Each row below holds a small network's activations on one input, seen along a few directions.
Each table varies a few parts of the input and shows all the possible inputs, shuffled.
A made-up example of a description, with smaller parts first: line(6) and (point or line(11) or (values(3) and ring(5))).
Shared parts are said once, and a part with two or three values counts as separate values.

Other details of the inputs shift rows strongly along two fixed directions, in all tables alike. That doesn't count.

A family of inputs:
R1: [ 48  -6 -14   6  14 -22  59   8   8 -33 -15]
R2: [-14 -57 -17  -9   2  -6  62 -58  -2 -10  -2]
R3: [ 26  35  10  12  11 -14 -18  27  24 -15  -4]
R4: [ -1  33  19  -6   6  19 -45  18   7  15   3]
R5: [-42 -33  13   7  -9  20 -60 -37 -18   3  11]
R6: [ 26  40   9 -13  10   6  -5  33  11  14 -10]
R7: [-18 -57 -28   1 -14  -4  35 -40 -20  -8  -7]
R8: [-21 -49 -20 -17  -9  15  21 -35 -33   9  -1]
R9: [-42 -32  -7   3 -17   8 -24 -39  -3  11  -1]
R10: [ 46  -4 -15 -12  10 -13  54  14  -6 -15 -22]
R11: [ 38   1  -7   0  17 -24  60   4  17 -25  -4]
R12: [ 39   1 -15 -17  10  -5  52  19 -11  -5 -13]
R13: [-48 -19   1  -5 -13  16 -17 -29  -9  24  11]
R14: [ 43   1 -13 -17   9  -8  45  14   0 -10 -24]
R15: [-13 -55 -23  -9  -5  11  29 -32 -44  -6   5]
R16: [ -8  48  16   5  -7  -5 -29  23  32  22   1]
R17: [ -7  32   5   6 -14  -2 -40  23  20  15  -6]
R18: [ -2 -64 -13  -4   6   2  27 -46 -29 -24  -2]
R19: [ 45  13  -2 -19  27 -10  72  12  21 -11 -15]
R20: [  2  28  14   8   0  11 -45  29  -9   5  12]
R21: [-48 -20  -6   5 -25   3 -18 -27  -5  21  10]
R22: [13 43  5 -9  1 -3  5 38 17 17 -4]
R23: [-36 -28   1   4  -3   9 -13 -28 -16   1  21]
R24: [-12  37  16  23  -9  -8 -42  24  14   6  17]
R25: [  5  38   5  18  -9  -7 -37  34  13   1   1]
R26: [-38 -29   4   8  -8   2 -11 -39   2  -1  14]
R27: [-17  40   9  12 -17  -8 -35  27  16  21   9]
R28: [ -2  44  18  13   2   0 -37  37   9   8  15]
R29: [ 24  25  12  -2  15   5 -15  27   1  -5   4]
R30: [-10  37  25   5   5   8 -40  21  19  10  12]
R31: [ 48   0  -1 -15  23  -5  43   3  10 -18 -23]
R32: [-62 -16   2  12 -23  15 -53 -17 -26  21  28]
R33: [-49 -34   6  15 -13  11 -51 -43  -3  -1  11]
R34: [-37 -30   1  -3 -13  17 -36 -34 -18  14   0]
R35: [ 35  -1 -16 -14  11 -15  78  16   1  -6 -11]
R36: [ 16  30  10   2   9  -6 -13  13  31  -3 -11]
R37: [ -2 -62 -17   1  -1   3  29 -39 -36 -24  -2]
R38: [ 14  33  22  -1  11  13 -36  27  10   4   4]
R39: [ 16  41   3  11  -4 -17   1  38  18   2   4]
R40: [ 47  -4 -14  -6  12 -11  48  15 -11 -22 -17]
Description of these inputs: ring(5) and ring(8).
- The inputs of R39 and R25 match in every part but the ring(5) part. If R21 is changed in the same way as R39 into R25, which row does it become? => R17
- The inputs of R20 and R37 match in every part but the ring(5) part. If R4 is changed in the same way as R20 into R37, which row does it become? => R31
- A walk changes only the ring(8) part. It starts at R13 and steps to R19. List the rest of the walk in order. => R30, R23, R28, R32, R35, R22

A family of inputs:
R41: [-22 -68 -34  -7 -15  -2  49 -44 -39   0   0]
R42: [ 46  27   2 -10  17   1  26  44   2  -9 -12]
R43: [-40  10  16   0  -8  31 -73   1 -13  26  11]
R44: [-19 -73 -21  -1  -2   0  40 -62 -12 -21  -5]
R45: [-61  22  24  15 -22   8 -71  -4  19  33  24]
R46: [-58  25  22  22 -25  10 -73  -4  15  33  24]
R47: [-17 -75 -23   9  -7  -6  38 -56 -21 -25  -3]
R48: [-33   9  23  13  -8  15 -89  -2 -11  11  17]
R49: [-35   8  25   8  -6  16 -85  -5 -10  11  15]
R50: [ 33  42  -3   7   8 -27  34  41  29  -8  -1]
R51: [ 41  32   7  -7  19 -11  24  14  41 -13 -18]
R52: [ 44  30   3   6  14 -19  19  30  31 -19 -14]
R53: [-45  21  11   8 -27  11 -70  13  -9  34  12]
R54: [ 42  30   7  -3  18 -14  22  22  39 -14 -18]
R55: [ 31  41   1   3  11 -25  37  36  33  -4  -4]
R56: [ 46  28  -3  16  10 -23  20  35  22 -26 -11]
R57: [-48  25  18  -2 -21  20 -68  -3   2  42   8]
R58: [ -6 -75 -16  -3   0   3  34 -55 -40 -26   3]
R59: [ 43  41 -11  -1   2 -21  27  49   4   0  -8]
R60: [-37  12  26  -1   0  21 -87 -13  -2  17  14]
R61: [ 37  35  -1 -17   9 -10  38  31  18  10 -21]
R62: [ 48  20  11 -12  27  -4  20  19  14 -15 -15]
R63: [-14 -73 -25 -18   2  17  42 -48 -39  -6   0]
R64: [ 29  43   7  -7  15 -15  41  23  44   4 -10]
R65: [-31 -65 -29   9 -14 -14  54 -49 -25 -16  13]
R66: [-25 -67 -26 -16 -14   3  51 -49 -31   5  -6]
R67: [ 49  28  -6  -5  12  -3  22  45  -6 -16  -4]
R68: [ 55  25   8   8  17 -12  13  34  -1 -24  -9]
R69: [-40  15  17  -4  -7  34 -76   0  -7  29  11]
R70: [-12 -74 -27  -9  -3  15  42 -42 -47 -13   3]
- What do these inputs look like to the network? => ring(5) and line(6)
- The inputs of R62 and R49 match in every part but the line(6) part. If R61 is changed in the same way as R62 into R49, which row does it become? => R66
- Change only the ring(5) part in R69. List by row number the other rows that result. => R51, R57, R60, R64
- Change only the line(6) part in R69. List by row number the other rows that result. => R42, R43, R63, R67, R70

A family of inputs:
R71: [ 13  51   3 -15   3  13 -19  46  11  26  -9]
R72: [ 29 -46 -12 -11  13   0  35 -22 -37 -28 -20]
R73: [-23  -6   7 -12  -5   0  -6 -27  -2  22  -4]
R74: [-34  -4   1   1 -27   5 -35  -6 -27  25   2]
R75: [ -4 -24  10  -3  15   8  20 -28   3 -11   9]
R76: [ 17  44  11   8   3 -23  28  31  39   2  -1]
R77: [-28  -8  -2  12 -23   2 -55  -8 -29   8   5]
R78: [-19  -5  15  -7  -4  25 -61 -11 -30  15   5]
R79: [-33  -6   0   9 -23  -4 -17  -5 -27  15  20]
R80: [-10 -17   1 -12   1  -7  27 -27  -4  14  -1]
R81: [-14 -23  -5   0 -13 -18  32 -28  -1   8  -1]
R82: [ 40  37  23  11  22 -21  -2  25  22 -24  -1]
R83: [ -7 -20 -11  -3 -15  -6  25  -7 -28  10   2]
R84: [-24  -6   1  -7  -6   6  -7 -10 -32  17  17]
R85: [ 17  47  25  16   9   7 -53  54   2  -8   9]
R86: [-33 -10  -7   9 -12 -11  20 -18  17   5  13]
R87: [  8  62  26  -1   8 -15 -17  31  27  18   8]
R88: [ 18 -48 -38   4   2 -14  75 -13 -18 -31   5]
R89: [-21 -12   0 -11  -7  10  -8 -11 -33  24   9]
R90: [ 43  27   8   9  26 -16  23  27  37 -31  -3]
R91: [ -7 -26   4 -13   3  12  -9 -36   1   1 -10]
R92: [ 41  36  17   4  15  -5 -24  43  -8 -12  -5]
R93: [ 18 -39 -13 -24  10  16  24 -22 -26  -7 -15]
R94: [-13 -17  15  -8   3  11 -23 -36  -7   4  -3]
R95: [ 69  11 -10  -3  30 -11  58  41   7 -39  -9]
R96: [ 18 -34  -5   1  11  -4  23 -12 -35 -29   4]
R97: [ 41  32  -4 -22  18 -10  55  23  38   5 -25]
R98: [ -3  59   7  11 -10  -3 -27  56  17  18  13]
R99: [-14 -29  -9  20  -5 -16  23 -26   5 -16  10]
R100: [ 16 -33 -17   1   0 -26  48 -34  -3 -21 -19]
R101: [ 45  31  20   5  20 -19   0  24  19 -19 -12]
R102: [ 12  58  18 -12   0   5 -38  43  -3  29  -6]
R103: [-36 -10 -13  14 -25  15 -58  -4 -14  10   5]
R104: [  8 -31  -1 -13   9  13  11 -19 -35  -3   2]
R105: [ -9 -22   5   4  -2   3 -31 -27   2 -11 -10]
R106: [ 44  32   2  10   8 -36  26  24  25 -14 -12]
R107: [-28  -8  -2  22 -18   4 -34   3 -19   1  21]
R108: [ -9 -22  -6   2  -3  23 -36  -5 -18  -8  -5]
R109: [ 28  41  15   3   5   8 -58  44   2  -4 -14]
R110: [-23 -12  -4  15 -19  -3 -38  -6 -31   5  14]
R111: [-44   4  12  16 -22 -13 -25 -19   3  16  20]
R112: [-23 -12   0  -3   0  38 -40  -2 -13  11  12]
R113: [ -1  54   2  22 -12   8 -58  58  20   9   7]
R114: [ 26 -49 -24 -18  22   9  74 -21 -21 -26   3]
R115: [ 24 -44 -22 -24  15  20  47 -21 -21 -13 -15]
R116: [-39  -4  -4  27 -14  -9 -30 -15  15  -3  21]
R117: [ -6 -25 -14   0  -9  -5  50  -4 -19  -1   5]
R118: [ 18  44  12  11   7  19 -52  55  14  -5   0]
R119: [-35  -9  12  -3  -5  27 -54 -28   8  14   5]
R120: [  1 -28  -3  -7  17   5  36 -30   9 -17   9]
R121: [-28 -10  -5 -16 -13  18 -28 -10 -22  29  -2]
R122: [ 19  46  13   0  -4 -22   3  25  29  12 -17]
R123: [-16 -31  -3  10   4  12  -7 -25  11 -17   0]
R124: [-44   5  -1  -2 -10  19 -34   1 -14  25  24]
R125: [-12 -22 -11  -6 -15 -12  25 -25  10   8 -15]
R126: [42 35 24 -8 23 -6  6 20 21 -4 -8]
R127: [ 49  23 -22 -11   7 -11  78  47  19  -6 -19]
R128: [ -7  64  19   1   7  -3 -26  36  42  21  13]
R129: [-18 -29 -21  15  -8  -4  19 -25  16 -13  -1]
R130: [-42  -5   6  -9 -15   9 -38 -25   5  31  -1]
R131: [  8 -42 -12 -15  17  14  55 -36  11 -16  -7]
R132: [-28  -4  17   4  -1  28 -52  -2 -23   9  23]
R133: [ 50  26 -13 -16   1 -16  47  40  10   2 -27]
R134: [-31 -11  -6 -10  -1  12  14 -20  17  17   3]
R135: [  8  50   5  12 -14  -2 -67  45   8  11  -6]
R136: [ -9 -24 -20   9  -9  -9  13 -25  13 -11 -10]
R137: [  1 -21  11  -4  13   0  15 -32  -5 -12  10]
R138: [-48  -4  -3   9 -22   5 -12 -14  22  19   7]
R139: [ -5 -27 -12 -14   5   6  49 -13 -26   3   8]
R140: [-20 -16  -9  11 -16 -10 -24 -24   7  -1  -8]
R141: [-37 -10   8  -1  -2   3   2 -24   4  15  16]
R142: [ 56  27  15  -2  23 -18  14  18  20 -24 -26]
R143: [ 55  26  -8   7   9 -30  42  40  -1 -22  -2]
R144: [-30  -8 -11 -11  -6  26  -6  -1 -11  24   7]
R145: [  6 -37 -32 -15 -10  -1  65 -12 -14  -1 -17]
R146: [-19 -11  13   0   1  18 -40 -11 -33   4  22]
R147: [  2 -31  -6   1   6   5   7 -27   8 -20 -13]
R148: [ 28  39  25  15  20 -10 -13  32  31 -19   1]
R149: [-29  -5   4  25 -14 -19 -28 -21  -1  -4  19]
R150: [ 48  25 -12 -13   8 -24  78  24  43  -7 -31]
- The inputs of R86 and R90 match in every part but one. If R81 is changed in the same way as R86 into R90, which row does it become? => R101
- The inputs of R95 and R88 match in every part but one. If R123 is changed in the same way as R95 into R88, which row does it become? => R129
- What do these inputs look like to the network? => values(2) and ring(5) and ring(8)
- Change only the values(2) part in R87. List by row number the other rows that result. => R84
- Change only the values(2) part in R112. List by row number the other rows that result. => R131
- Change only the ring(5) part in R102. List by row number the other rows that result. => R72, R74, R77, R78
